A small network was shown many inputs. Here are its activations along a few directions, one row for each input.
Each table varies a few parts of the input and shows all the possible inputs, shuffled.
Descriptions start from the smaller parts, as in this example, which fits no table here: ring(5) and (point or ring(9) or (values(2) and line(6))).
Shared parts are said once, and a part with two or three values counts as separate values.

Rows:
r1: [ 2.93 -0.05  1.55  0.03  1.79 -0.38 -1.11 -4.17  2.96 -0.72 -3.58  3.36
 -2.86]
r2: [ 0.39 -1.50 -4.36 -0.26  1.20 -4.36 -2.67 -2.90 -1.10  2.96 -0.57 -0.70
 -2.33]
r3: [ 0.56 -0.23 -4.35 -1.47  0.28 -4.48 -3.70 -2.03 -1.78  2.04 -0.18 -0.92
 -3.45]
r4: [-3.57 -0.19  2.02 -1.08 -0.87  2.38  0.11  2.89  4.20  2.54  2.77  0.41
  1.39]
r5: [-3.48 -2.35 -2.35  2.70 -1.29 -0.50 -0.71  1.93 -3.85  1.88  3.12 -3.44
  1.18]
r6: [-0.29  1.56 -2.75 -3.09  0.89 -2.46  3.24  3.70 -7.52  1.00  1.88 -2.51
  3.68]
r7: [-0.44  3.69  1.98 -5.74  1.41  1.26  4.23  4.75  0.91  0.79  3.51  0.53
  3.11]
r8: [ 1.13 -0.76  3.82  4.26 -2.18  3.43  1.48 -0.08  1.48 -5.25 -1.98 -0.05
  1.78]
r9: [-1.82 -0.28  1.98 -0.60 -1.31  3.15  0.37  3.33  4.74  0.50  4.26 -1.58
  1.08]
r10: [ 3.01  1.06  0.41  1.65  2.49  1.99 -0.64 -3.10  3.33 -0.87 -2.80  2.29
 -3.52]
r11: [-0.75 -0.67  3.75  3.18 -1.45  2.78  1.24 -0.58  0.80 -3.13 -3.51  1.76
  1.83]
r12: [ 4.17  0.43  0.29  0.79  1.84  2.15 -0.78 -2.66  3.71 -1.69 -2.76  0.88
 -3.56]
r13: [-3.16  0.23  2.13  0.04 -0.63  3.10  0.59  2.98  4.32  1.23  4.22 -0.23
  0.93]
r14: [ 0.21 -0.47 -5.56  1.10  1.89 -1.92 -2.02 -1.72 -0.99  2.87  0.06 -2.06
 -3.50]
r15: [-3.16 -2.14 -1.24  0.16 -2.78 -3.14 -2.54  1.72 -4.69  1.00  2.97 -2.23
  1.60]
r16: [ 0.04 -0.02  5.03  1.84 -2.87  0.97  0.05 -0.74  0.10 -5.34 -2.18  2.47
  1.82]
r17: [ 2.87  3.88  3.51 -2.09  0.76  1.79  5.90  0.95 -2.71 -4.96 -2.69  2.16
  3.89]
r18: [ 6.09  5.10  0.17 -5.19  3.85  0.62  4.29 -1.61 -0.76 -1.43 -3.10  3.33
 -1.32]
r19: [-3.38 -3.34 -0.96  1.39 -1.78 -3.03 -1.50  0.76 -3.99  2.09  2.08 -2.39
  2.07]
r20: [ 2.65  0.61  0.15  0.43  2.11  1.30 -1.04 -3.27  3.10  0.54 -4.04  2.99
 -3.16]
r21: [ 3.30  1.22  1.45 -1.26  0.98 -0.46 -2.27 -3.45  2.43 -1.73 -2.84  3.58
 -3.42]
r22: [-3.75 -2.74 -2.38  1.55 -1.65 -1.08 -1.05  1.73 -3.75  3.02  1.66 -2.55
  1.61]
r23: [ 1.58 -0.86 -5.50  0.91  1.05 -2.04 -2.28 -1.26 -0.28  2.30  0.01 -3.53
 -3.39]
r24: [-2.15 -2.90 -2.49  2.14 -2.01 -0.46 -0.96  2.30 -3.36  1.14  3.17 -4.76
  1.32]
r25: [-0.18 -0.20  3.95  4.77 -1.45  3.42  1.73 -0.46  0.98 -4.49 -2.08  1.26
  1.64]
r26: [ 0.06 -0.75 -5.52  0.25  1.22 -2.56 -2.27 -1.92 -0.86  4.25 -1.32 -1.23
 -3.18]
r27: [-3.01  0.32  3.23 -2.77 -2.10  0.57 -1.17  2.80  3.45  0.37  4.16  0.95
  1.13]
r28: [-3.20 -1.01  2.94 -1.54 -0.73  0.36 -0.47  1.84  3.60  1.41  3.30  0.74
  2.14]
r29: [ 3.58  3.67 -5.84 -5.22  3.21 -3.38  2.92 -0.16 -5.07  1.97 -0.72 -0.86
 -1.03]
r30: [-0.25 -1.30  4.95  3.10 -1.89  0.97  1.04 -1.57  0.59 -4.29 -2.84  2.33
  2.56]
Q: What is each input in this table made of?
A: ring(5) and (point or line(5))
Q: Changing only the ring(5) part turns r12 into r24. The same change can be made to r1. Which row results?
A: r19
Q: List by row number the other rows that have the ring(5) part in common with r3.
A: r2, r14, r23, r26, r29

Rows:
r31: [-1.40 -3.09 -6.69  3.07  2.09 -1.75 -3.05 -2.18 -0.75  5.75  0.66 -3.07
 -3.60]
r32: [ 1.11  1.37  4.47  2.72 -1.68  0.83  2.21 -2.43 -2.78 -5.10 -5.04  4.13
  1.32]
r33: [ 6.13  2.39 -3.54 -5.62  3.19 -4.64 -0.47 -3.52 -2.64 -0.23 -2.07  1.44
 -3.33]
r34: [ 1.31  3.08  4.09 -0.90  0.07  4.88  0.98 -0.11  5.66 -1.64 -0.34  3.95
 -1.79]
r35: [ 2.69  2.88  0.84 -2.58  2.12  1.85  4.99  1.86  0.82 -2.75  1.09 -0.40
  2.05]
r36: [ 0.53 -2.30  2.85  4.97 -1.93  3.08 -0.39 -0.41  1.07 -3.65 -2.65 -1.46
  1.36]
r37: [-1.03 -0.98  2.90  1.02 -1.80  3.98 -1.25 -0.10  6.96 -0.52  0.40  0.81
 -0.79]
r38: [-0.62 -3.36 -5.25  0.56 -0.51 -5.49 -6.60 -2.96 -2.38  2.84  1.50 -2.01
 -4.24]
r39: [-0.72  1.81  6.86 -1.58  0.22  1.91  0.03 -0.13  5.32 -1.79 -1.37  5.90
  0.19]
r40: [-0.49 -1.55  2.17  4.02 -1.46  3.08  0.04  0.09  5.02 -2.95 -0.45 -1.35
  0.16]
r41: [ 3.75  1.82  1.71 -1.30  1.41  1.77  4.67  1.43 -3.11 -3.34 -1.07 -0.32
  2.93]
r42: [ 2.19 -1.76 -3.65  3.57  2.25  0.25 -2.09 -4.52  3.12  2.67 -4.40 -0.36
 -4.54]
r43: [-1.49  0.09 -1.82 -0.02 -1.30 -0.08  1.74  4.80 -5.79  0.76  2.58 -4.13
  3.51]
r44: [-0.05  0.95 -8.57 -1.88  3.21 -3.01  0.10  0.59 -3.79  6.84  0.61 -3.29
 -2.10]
r45: [ 2.55  3.31  1.71 -5.19  1.54  2.57  3.67  1.40  2.73 -0.03  2.10  1.91
  0.81]
r46: [ 5.37  2.67 -5.01 -3.03  5.85 -1.08  2.88 -2.77 -1.11  2.91 -2.95  0.49
 -2.82]
r47: [ 2.64 -1.93 -1.80  1.04 -0.42 -3.42 -5.13 -5.40  1.54 -0.43 -3.52  0.24
 -5.19]
r48: [ 4.13  2.40 -2.57  1.23  4.31  1.45  0.28 -4.24  1.95  1.04 -5.24  2.48
 -5.26]
r49: [ 0.71  0.70 -7.12 -4.48  0.54 -6.57 -3.26 -0.14 -5.31  3.68  1.47 -2.34
 -2.59]
r50: [-1.24 -2.71  3.27  4.65 -3.54 -0.07 -0.03 -2.43 -1.50 -3.97 -4.32  0.98
  2.30]
r51: [-4.43 -2.36 -0.10  0.76 -1.90  1.83 -2.49  2.22  2.99  2.91  5.55 -1.78
 -0.09]
r52: [ 0.54  2.02  4.49 -5.87  1.70 -0.39  2.71  1.39  2.40 -0.19  1.10  3.88
  2.81]
r53: [ 4.94  2.12 -1.13 -1.24  1.71 -2.29 -3.23 -5.01  0.31 -1.83 -4.39  3.54
 -5.91]
r54: [-2.29 -2.20  5.75  0.79 -1.89  0.71 -2.38 -0.76  6.53 -0.22 -0.33  2.88
  0.98]
r55: [-3.88 -2.93 -0.85  3.74 -1.57  0.95 -1.19  2.40  1.06  0.49  4.71 -3.92
  0.86]
r56: [ 1.94  1.69  2.01 -1.93  0.06 -1.34  4.93 -0.63 -5.69 -3.78 -2.78  1.91
  4.16]
r57: [-2.81 -3.97  0.00  5.02 -2.28  0.91 -1.53  1.96 -2.87 -0.08  2.55 -3.85
  1.76]
r58: [ 2.51  1.59  4.07  2.98 -0.07  4.08  1.97 -0.06 -0.17 -4.93 -3.51  1.72
  0.31]
r59: [-3.31 -0.05 -1.56 -0.65 -2.65 -3.18  1.96  2.78 -8.36  0.32  0.81 -1.91
  4.68]
r60: [-4.76  0.57  0.81 -4.91 -0.77 -2.20 -0.34  4.74 -0.30  3.77  4.69 -0.13
  3.70]
r61: [-2.60  1.44 -2.83 -1.64 -0.33  0.03  1.99  5.17 -1.88  1.22  4.70 -4.40
  2.94]
r62: [ 1.83  2.84  3.17  1.79  0.63  4.06  2.15 -0.01  3.70 -4.18 -1.21  1.62
 -0.51]
r63: [-3.10  1.37 -1.73 -3.98 -1.14  0.77  0.90  5.17  0.11  3.86  5.60 -1.89
  1.35]
r64: [-4.57 -4.42  0.40  4.71 -3.89 -2.22 -1.19 -0.06 -5.45 -0.38  0.85 -1.41
  2.65]
r65: [-6.08 -3.48  2.63  0.13 -1.76 -1.24 -3.61  1.85  2.59  2.93  4.66  0.14
  1.92]
Q: Changing only one part turns r52 into r60. The same change can be made to r41. Which row results?
A: r43
Q: What is each input in this table made of?
A: ring(5) and (values(2) or line(5))
Q: A walk changes only the ring(5) part. It starts at r55 and steps to r40. List the rest of the walk in order.
A: r62, r35, r61
Q: List by row number the other rows that have the ring(5) part in common with r38.
A: r31, r51, r55, r57, r64, r65

Rows:
r66: [-5.11 -6.22  3.72  4.96 -5.80  0.00 -4.06  0.78  0.74 -0.50  1.85 -1.57
  2.73]
r67: [-1.87 -1.73 -6.44 -0.96  1.86 -7.05 -5.20 -2.89 -3.21  5.85  0.05 -0.78
 -3.81]
r68: [ 3.69  2.56 -2.80 -0.80  3.27  1.34  5.32  0.27 -4.13  0.74 -4.18 -0.43
  1.31]
r69: [-8.36 -3.30 -0.53  0.65 -3.08 -3.66 -3.01  3.94 -2.30  4.09  5.25 -2.54
  3.64]
r70: [-2.89  1.21  9.73 -1.45 -2.43  3.43  1.70  1.24  6.45 -3.13  0.04  5.99
  3.73]
r71: [ 0.66  1.75  0.39  0.36  2.30  2.50  6.40  2.60 -3.59 -0.63 -0.34 -0.87
  4.34]
r72: [ 2.78  3.15  2.84 -0.93  2.52  4.49  1.91 -2.21  8.15 -0.77 -3.68  4.77
 -2.55]
r73: [ 0.77 -4.23 -2.66  3.41 -1.19 -3.37 -5.70 -6.40 -0.17  1.02 -3.25  0.55
 -4.91]
r74: [ 0.32  1.92  6.46  0.14  1.92  5.65  2.39  0.49  8.70 -1.94  0.03  3.98
  0.70]
r75: [-2.74  1.16  1.13 -6.10 -2.16 -2.83  1.03  5.77 -2.39 -0.32  6.72 -2.26
  4.79]
r76: [-2.84 -1.13 -7.71  1.11  1.01 -1.95 -2.46  0.21 -1.34  6.85  1.51 -3.26
 -2.88]
r77: [ 4.55  2.14 -1.86 -2.92  3.24 -3.09  2.96 -3.06 -6.76  0.10 -5.64  2.66
  0.10]
r78: [-0.05 -3.81 -3.59  5.58 -1.18  1.05 -3.32 -3.06  2.44  1.67 -1.76 -2.49
 -3.72]
r79: [ 0.10  2.20 -2.73 -4.73  0.39  0.72  2.52  4.53 -1.66  1.67  6.58 -3.27
  1.10]
r80: [ 3.87  2.77 -4.79 -7.61  2.74 -6.25 -1.12 -1.04 -3.31  1.44  1.63 -0.39
 -2.68]
r81: [-1.33 -0.32  6.68  2.53 -4.84  2.12  0.22  1.64 -0.28 -6.79 -0.04  0.84
  3.24]
r82: [ 3.83  2.61  4.10 -2.92  3.36 -0.62 -0.84 -5.31  6.29 -1.79 -5.06  7.34
 -3.45]
r83: [ 4.87  1.14  0.21  2.96  0.54  3.18 -0.16 -1.41  1.45 -4.29 -3.91 -0.71
 -2.82]
r84: [ 2.78  3.33 -6.03 -5.64  1.87 -1.13  1.63  2.06 -1.46  2.47  2.96 -2.99
 -1.82]
r85: [ 5.15  1.19  0.72  0.93  0.13 -1.25 -1.95 -5.13 -1.18 -5.12 -5.23  2.70
 -4.24]
r86: [ 2.24  0.05  3.53  3.91 -0.97  5.02  0.73  1.05  1.23 -5.05 -0.27 -0.99
  0.09]
r87: [-2.38  0.88  3.94 -1.13 -1.16 -0.38  5.31  3.58 -5.08 -2.21 -0.27  0.64
  7.70]
r88: [-5.37 -2.42 -4.06  2.11  0.37 -0.78 -1.91  2.92 -0.81  5.70  5.14 -4.11
  0.28]
r89: [-2.69 -4.89 -0.26  6.52 -2.73  2.88 -2.38 -0.59  2.21  0.92  1.87 -2.78
 -0.85]
Q: Changing only one part turns r72 into r70. The same change can be made to r83. Which row results?
A: r81
Q: What is each input in this table made of?
A: line(4) and (point or ring(5))
Q: Which other rows does r69 become when the ring(5) part takes its other values? List them by row number.
A: r66, r75, r81, r87
Q: Which other rows does r66 become when the line(4) part takes its other values? List them by row number.
A: r73, r78, r89
Q: List by row number the other rows that have the line(4) part in common with r67.
A: r73, r77, r80, r82, r85
